Each row below holds a small network's activations on one input, seen along a few directions.
Each table varies a few parts of the input and shows all the possible inputs, shuffled.
Descriptions start from the smaller parts, as in this example, which fits no table here: one of 5 places around a ring, together with either a single point or one of 9 places around a ring or (one of 2 separate values, together with one of 6 places along a line).
Shared parts are said once, and a part with two or three values counts as separate values.

Other details of the inputs shift rows strongly along two fixed directions, in all tables alike. That doesn't count.

A family of inputs:
row 1: [ 37  46   8   5 -60 -15  52 -19 -17 -34 -10  28  60]
row 2: [  6  28 -21   3 -56   5  30   3 -39 -19  28  40  80]
row 3: [ 20  -4 -31  -1 -15  -8 -18  22  77  20   6 -86  -9]
row 4: [ 29  50   4  33 -25 -29 -29 -28 -68  -7  -6  10  57]
row 5: [-34 -43  24 109  55 -22  -1  13  79 -66 -36 -20  45]
row 6: [-13   6 -61   1 -15 -28 -34  14  53 -13  -1 -74 -23]
row 7: [  4  30  12 -44  24 -46  14  -8   0  25 -13 -25 -57]
row 8: [ 31  -5  -5 -62  -5  -1  27  22  25   7   9  -6 -37]
row 9: [ -5 -12 -17 -23 -30  50 -17  -5  14  27  23 -14 -39]
row 10: [ -53  -73    3   44  120   -3  -19   33   20   -8  -45   17 -108]
row 11: [  1 -42  58  89  98  10  13  17   4   0 -45  34  24]
row 12: [ -6  38  -7  29 -67  14 -13 -19 -37  -4  17  32  72]
row 13: [ -5  55   7  -1   2 -33   6  -9 -63  16  19  15  83]
row 14: [-11   7 -38 -22  26 -13 -30   0 -17  59  12  -2 -39]
row 15: [ 44  42  27  30 -69  22  12 -18 -16   3  -9  11  66]
row 16: [-10   2 -21  -2 -29  -4 -27 -20 -11   7   9 -22 -67]
row 17: [ 19  25  13  33 -42  31 -10 -48 -38  17  37  -4  81]
row 18: [ 26  29  -2 -25 -18  13  29 -14 -26 -16  30  25  97]
row 19: [ 23 -10  10  -3 -28  17 -11 -12  13  40  15 -34 -54]
row 20: [-17 -28  53  90  95 -18  11  -7   6 -22 -57  43  10]
row 21: [  7  53  -2   5 -66  10   0 -16 -32 -52  -8  30  61]
row 22: [ 22  15  17 -45  26 -18  16  17  -2  47  -2 -34 -43]
row 23: [ 19  25   9 -32  -5   4  22 -22 -40  10  -1  10 105]
row 24: [ 16  33   8  -6 -53  51   3 -19 -18 -18  25  22  89]
row 25: [-13   9 -28 -13 -43   9 -20  -2   1  -6 -10  -6 -68]
row 26: [ -85 -101  -28   60   81    5  -37   58   96  -26    7  -37  -52]
row 27: [-61 -65  33  40  80  -4  16  27 -10 -37 -27  57  47]
row 28: [-37 -52  20  70  39  15  42  36  -2 -86 -30  60  12]
row 29: [ 22   9   5 -13  -1 -31 -30 -20  -2  29  -6 -21 -65]
row 30: [-25 -14 -24  -5 -27   8 -35 -14  -8  34  41 -13 -48]
row 31: [ -5   5  -4 -53  40   4   2   4 -13  48  25 -31 -28]
row 32: [ 46  34  30 -23 -18 -17  36 -10 -29   9 -28   6  90]
row 33: [ -8 -10 -23 -15   3 -11 -52   1 -25  44  31  -9 -44]
row 34: [  7 -21 -31 -50 -19  41  25  18  12  12  34  -5 -31]
row 35: [ 14 -16 -10 -21  14  19 -42  -8 -15  51  32 -27 -34]
row 36: [ -3   6 -36 -60  -6 -21  11  14   0 -25   3   5 -51]
row 37: [-11  27 -12 -44  25 -37  -1   9 -26  14  -8 -22 -56]
row 38: [-10   2 -24 -67   6 -30   4   6 -13   1 -28 -11 -43]
row 39: [-25 -51  36  80 109  31  -1   4  -7   2 -18  36  40]
row 40: [  3  34 -15 -18 -29 -16  18  -3 -36 -23  29  43  88]
row 41: [  5   4   5  -3 -31 -13 -13 -37  15  19   4 -25 -69]
row 42: [  3  12  -3 -14 -45   0  -5 -18  27   5 -16  -8 -69]
row 43: [  6   4   1 -67   5 -39  19 -10  13  12 -34 -13 -45]
row 44: [-35 -41  61  69  30  23  18   8  35 -81 -39  57  10]
row 45: [-29  -6 -29 -43 -39  28 -23  14  13  -1  30  12 -40]
row 46: [-42 -65   9  99  69  27 -12  25  67 -43   2 -27  74]
row 47: [ 41  -5  10 -14   1  -2 -28   3  -4  50   6 -30 -49]
row 48: [ 20  -2   5 -42 -40  37   1  17  33   6   4  -9 -46]
row 49: [ 55  32  13   4 -58  14  55   5 -19 -12   2  20  75]
row 50: [ 13   8 -10 -61  -8 -29  25  -2  26 -14  -3   3 -52]
Each input here is: one of 5 places around a ring, together with either a single point or one of 9 places around a ring.
Changing only the place on the ring of 5 turns row 11 into row 14. The same change can be made to row 32. Which row results?
> row 27
Changing only the place on the ring of 5 turns row 15 into row 42. The same change can be made to row 47. Which row results?
> row 29
Which other rows does row 25 become when the place on the ring of 9 takes its other values? List them by row number.
> row 4, row 10, row 16, row 21, row 28, row 36, row 37, row 38
Which other rows does row 34 become when the place on the ring of 9 takes its other values? List them by row number.
> row 9, row 17, row 18, row 23, row 24, row 31, row 35, row 39
Start at row 26 and move only the place on the ring of 5, one step at a time. The first step leads to row 46. Which rows follow, in order?
> row 3, row 5, row 6

A family of inputs:
row 51: [ -9 -25  35  43  44  -3   9   4  -3 -24 -23  29   7]
row 52: [ 18  29  21  18  -2  -5  15 -19 -41  -2  -4  21  76]
row 53: [ 23  37 -13 -40 -33 -20   1 -14 -18  22  -3 -13 -14]
row 54: [-21 -36  20  52  23  23   6  15  13 -35  -8  28  18]
row 55: [-16 -22 -10 -35  26  -7   0  17  15   8  -4  -4 -69]
row 56: [ 24  39  -7 -40 -29 -13  -3 -16 -20  37   3 -17 -13]
row 57: [-15 -35  -8 -35  35   1  -3  20  11  18   0  -5 -67]
row 58: [-12 -32 -16 -14  18   6 -12  19  44   6   2 -30 -57]
row 59: [ 11  35   9  42 -25  -2  -6 -22 -29 -14   5   9  91]
row 60: [ 14  29 -23 -28 -51   6 -12 -14 -10  14  20 -13   1]
row 61: [-18 -32 -18  -6  17  11 -17  18  33  13   2 -22 -63]
row 62: [ 17  30 -27 -34 -53   1  -6 -15   0  13  18 -16   4]
row 63: [-22 -31  20  60  33   7   2  11  15 -27  -7  11  26]
row 64: [-24 -32  26  32  53   2  16  15  -4 -26 -16  31  12]
row 65: [ 22  32 -23 -30 -55   0  -2 -10  -4  13  22 -18   7]
row 66: [ -5 -24  -1 -28  30   0  -6  10  10  25   0  -8 -67]
row 67: [ 16  39  17  22 -13 -16  19 -19 -36 -21 -14  25  73]
row 68: [ 24  31 -20 -35 -52   3   1  -8   6   8  15 -21  12]
row 69: [-26 -33  18  56  34   6  -3   7  17 -27 -10  12  24]
What is each input in this table made of?
> either one of 9 places around a ring or (one of 2 separate values, together with one of 5 places along a line)
Which other rows does row 54 become when the choice among 2 separate values takes its other values? List them by row number.
> row 61

A family of inputs:
row 70: [ -5 -11   4  41   8   9 -17   0  -2  -3   9  -1  34]
row 71: [ 43  71 -17 -50 -62 -20 -16 -40 -53  52  11 -12 -15]
row 72: [-12 -13 -35 -19 -15  18 -27   4  26  23  21 -30 -54]
row 73: [  6  11  31  31  12 -20   6 -15 -20 -13 -31  21  -1]
row 74: [-29 -46 -14 -48  36  11  -4  29  15  20   7   1 -99]
row 75: [-27 -43  14  38  15  13   4  15  40 -38  -8   7 -14]
row 76: [ -5 -11  14  10   5  20  10   3 -13 -15  -2  32  26]
row 77: [ -2  -4  11  22 -10   8  18   7   9 -34  -6  14  22]
row 78: [ 38  61 -30 -77 -45 -17  -2 -25 -42  47  25 -18  11]
row 79: [ -7  -1  -1  40  -7   3  -2  -1  21 -26  -8  -5  30]
row 80: [ -1   2  15  27  19 -12   0   0   7 -10 -15 -10  33]
row 81: [  2  -9 -18 -52  -9   2   6  12  23   5  -5 -10 -62]
row 82: [-18 -37  10  47  35  -1  -7  17  33 -23 -13  -7  -5]
row 83: [ -8 -11  10  24  -8  25   7   5  -8 -20  10  22  25]
row 84: [ 47  73   2  -4 -38 -32  18 -29 -39  11  -3  -3  98]
row 85: [ -3  -5 -17 -56   3 -13   9  16  12  10  -3  -8 -62]
row 86: [ -7  -5  14  29  23   4 -11  -2  -8   4   1  -2  35]
row 87: [-13 -14   8  32 -13  22  -4  -3   5 -18  14  14  28]
row 88: [  3  -2 -14 -55  19 -19   7   8  11  17  -4 -18 -60]
row 89: [ -1  -5  15  21  31  -1   5   0 -17  10   0  13  32]
Changing only one part turns row 88 into row 78. The same change can be made to row 82. Which row results?
> row 70
What is each input in this table made of?
> one of 2 separate values, together with either a single point or one of 9 places around a ring
